Each row below holds a small network's activations on one input, seen along a few directions.
Each table varies a few parts of the input and shows all the possible inputs, shuffled.
A made-up example of a description, with smaller parts first: one of 2 separate values, together with either a single point or one of 9 places along a line or (one of 6 places along a line, together with one of 8 places around a ring).
Shared parts are said once, and a part with two or three values counts as separate values.
In the rows, 128 means zero.

Other details of the inputs vary at random and push rows far along two fixed directions, the same in every table; ignore that.

A family of inputs:
R1: [152 130 154 121 145 132 121 116 103 131 127 124 142 132]
R2: [122 116 128 130 121 130 130 138 139 117 126 138 126 137]
R3: [141 141 125 131 151 118 114 116 104 137 125 113 153 120]
R4: [152 143 133 129 146 127 114 123 100 136 121 129 130 127]
R5: [130 161 115 123  69 189 217 170  80 163 160  33 116 149]
R6: [156 131 151 120 147 138 125 120 109 130 125 127 141 125]
R7: [115 122 126 133 116 110 126 125 129 126 125 124 118 129]
R8: [117 121 127 127 115 117 118 128 126 128 122 128 112 136]
R9: [114 129 122 131 124 122 136 132 142 129 132 138 120 119]
R10: [114 129 119 133 128 126 137 127 143 125 130 136 116 121]
R11: [156 133 152 124 144 136 121 117 107 127 125 124 140 129]
R12: [108 131 114 130 126 124 128 131 148 129 131 126 136 116]
R13: [128 117 135 117 119 136 132 124 150 120 135 138 122 129]
R14: [156 145 127 131 156 127 127 124 117 140 136 132 133 113]
R15: [111 130 114 133 117 116 122 122 139 125 120 117 136 126]
R16: [121 111 146 121 115 124 124 122 135 119 125 125 122 138]
R17: [120 117 140 117 120 137 133 129 144 118 133 140 124 126]
R18: [122 112 129 132 117 128 128 134 135 121 123 136 128 137]
R19: [120 116 128 130 123 134 131 140 141 121 134 143 126 130]
R20: [156 134 150 118 151 140 128 123 112 125 129 129 139 124]
R21: [118 125 123 126 116 123 125 129 132 130 119 136 116 132]
R22: [120 116 125 132 127 137 133 135 143 118 132 141 122 133]
R23: [118 129 121 125 120 125 127 133 136 126 122 138 114 132]
R24: [127 115 124 129 122 133 130 136 147 123 136 140 124 134]
R25: [110 123 117 130 119 111 119 124 135 126 124 113 133 126]
R26: [145 143 124 131 154 123 118 121 112 137 123 116 152 114]
R27: [110 132 113 130 125 120 128 129 145 125 123 121 136 123]
R28: [116 130 121 131 122 118 135 130 139 125 125 134 120 125]
R29: [120 117 136 120 124 140 135 124 145 115 131 138 120 128]
R30: [116 129 122 124 122 129 128 135 139 130 130 143 114 126]
R31: [123 115 129 135 114 127 124 131 133 118 123 133 127 141]
R32: [150 146 120 131 159 128 119 122 124 140 134 120 149 111]
R33: [148 140 134 127 146 124 114 121  95 139 124 128 132 130]
R34: [119 112 131 132 114 123 123 130 128 122 125 133 129 144]
R35: [151 144 133 135 148 120 122 119 103 134 124 125 136 120]
R36: [108 131 111 133 130 127 130 126 149 126 128 124 132 119]
R37: [121 108 133 132 116 122 121 133 130 120 126 128 124 141]
R38: [116 128 119 126 126 133 130 130 140 127 128 141 110 128]
R39: [147 141 134 133 148 117 121 118  98 137 127 125 138 123]
R40: [123 128 118 124 121 128 127 131 144 132 132 140 112 129]
Description of these inputs: one of 5 places along a line, together with one of 8 places along a line.
The inputs of R3 and R12 match in every part but the place on the line of 8. If R1 is changed in the same way as R3 into R12, which row does it become?
> R17
The inputs of R24 and R19 match in every part but the place on the line of 8. If R40 is changed in the same way as R24 into R19, which row does it become?
> R30
Change only the place on the line of 8 in R5. List by row number the other rows that result.
> R7, R9, R10, R14, R28, R35, R39
Change only the place on the line of 5 in R28. List by row number the other rows that result.
> R2, R20, R23, R27
